Each row below holds a small network's activations on one input, seen along a few directions.
In each table, some parts of the input vary, and every possible input appears once, in random order.
A made-up example of a description, with smaller parts first: line(4) and (point or line(11) or (values(2) and ring(8))).
Shared parts are said once, and a part with two or three values counts as separate values.

Other details of the inputs vary at random and push rows far along two fixed directions, the same in every table; ignore that.
To show where, the next rows are all for the same input, with only those details redrawn:
[-20 -58  13  34 -14 -16 -21 -11 -62  34  24 -45]
[ -5   9  21  -2  11 -20  21   9  62 -19 -29   5]
[ -3  -4  11  -3   1 -12   8   6  35  -8 -20  -7]
[-22 -14  42  32  15 -40  18   0  32   3 -13 -10]
[  1   8   9 -14   1  -6  13  10  52 -20 -26   0]
[ 14 -19 -33 -34 -29  34 -23   6 -17  -6  -4 -27]

Rows:
R1: [-29  24   4 -14 -18   1  19  -7   6  -9 -15  22]
R2: [-26 -42  -8  28 -13 -21 -29  -6 -65  23  27 -17]
R3: [  2  -2  42  22  30 -24  -7  -1  15  36 -12  42]
R4: [-22  -2  44   1  22 -27 -10   0   6  -4 -16  28]
R5: [  1   8  10 -17   1  -7  15  12  54 -22 -27  -1]
R6: [11 13 13 -5 11  5 -1  5 25  9 19 18]
R7: [-22 -35  16  37   1   3 -15 -14 -70  15  59 -27]
R8: [-4 28  6 10 -9 10 27 -6 21 30 -9 36]
R9: [ 0  3 15 15 14 10  0 -1  0 -2 29  4]
R10: [ -2  23  43  31  12 -45   7 -38  24   9  -1  16]
R11: [  6   8 -11  26   9   3   6  10  26  -2  -5  19]
R12: [-24  13   4  19 -13  16  24 -11 -17   5   0  12]
R13: [ -6  18   1  17  14 -11  19  14  46 -22 -18  22]
R14: [ 46   9 -46 -52 -17  81 -46   9 -23 -10 -15  23]
R15: [  7  16  18  -2   7 -18   1  13  12 -13 -12 -18]
R16: [-20 -14  15  32  -1 -18 -17 -50 -84  41  34 -35]
R17: [ 49  12 -79 -56 -13  60   5  16 -20 -31   7  -1]
R18: [ 23   6 -72 -81 -25  36  -6  14 -28 -41   2  -6]
R19: [-16 -41  22  38   9   3 -33 -13 -85  30  20  -7]
R20: [ -7  24   2 -24  36 -13  20  -7  54 -13 -19  -4]
R21: [-25  22  29  50   5  -7  41 -14  10  21  -4  27]
R22: [ 16  13 -49 -76 -34  56 -36   8 -16 -36  19  -6]
R23: [ 20  33  15   0  21 -22  11  19  54 -10 -21  -7]
R24: [ -1   5  13   4 -11 -15   3  12  22 -24 -15  -9]
R25: [  3   0  14  24  32 -43  39   5  12  18  11  18]
R26: [ 25  27  -6  -7  10 -24   3  -2  55 -13 -13  14]
R27: [ 38  11 -64 -34 -24  46 -25  16  10   8  -5  17]
R28: [  2 -24 -32   0   1   6  12   3 -65  -6  29 -22]
What do these inputs look like to the network?
> ring(8) or (line(4) and values(5))

Rows:
R29: [-18 -24  27  28  15 -36   7   9  -1  -4   8 -14]
R30: [-39  -1  61  65  19 -51  37  -9  33  21 -14  20]
R31: [ 10 -15   0   9   1  -1 -11   3  -1   9  11 -27]
R32: [  9  36 -14 -49 -19  44   4  13  55 -35 -44  35]
R33: [-12 -30  24  57  25 -13 -13 -12 -74  45  49  11]
R34: [-28  -1  58  51  26 -58  23  -6  36  26 -18  21]
R35: [-22 -26  36  53  22 -58  24   6   7  11  12 -19]
R36: [ 26  15 -57 -54 -14  29   7  14  10 -33 -13  -7]
R37: [ 22  29 -26 -60 -14  39 -15  17  47 -27 -41  28]
R38: [ -7  17  -1   1   2 -15  26 -11   5  -4   5   1]
R39: [ -4 -29  28  43   9 -37 -15 -18 -28  42  16 -22]
R40: [ -2  31   5 -32  21 -17  34  18  63 -50 -31  18]
R41: [ -6  16 -10   0 -15  16  11  -8   0  -1  -1  -1]
R42: [ 11 -21  -6  -9  -6  14 -31   4 -16   1  13 -25]
R43: [ -9  -3 -15 -10 -25  35 -15 -13 -45   0  14 -11]
R44: [ 36 -18 -70 -11 -25  63 -35  -2 -92  33  45  -6]
R45: [  6 -21 -49 -37 -38  44 -35 -16 -92   1  37 -32]
R46: [ 26  47  10 -44  17   0  -2  12  93 -35 -49  32]
What do these inputs look like to the network?
> values(2) and (point or ring(8))
The inputs of R37 and R34 match in every part but the values(2) part. If R32 is changed in the same way as R37 into R34, which row does it become?
> R30
Change only the values(2) part in R35. List by row number the other rows that result.
> R29
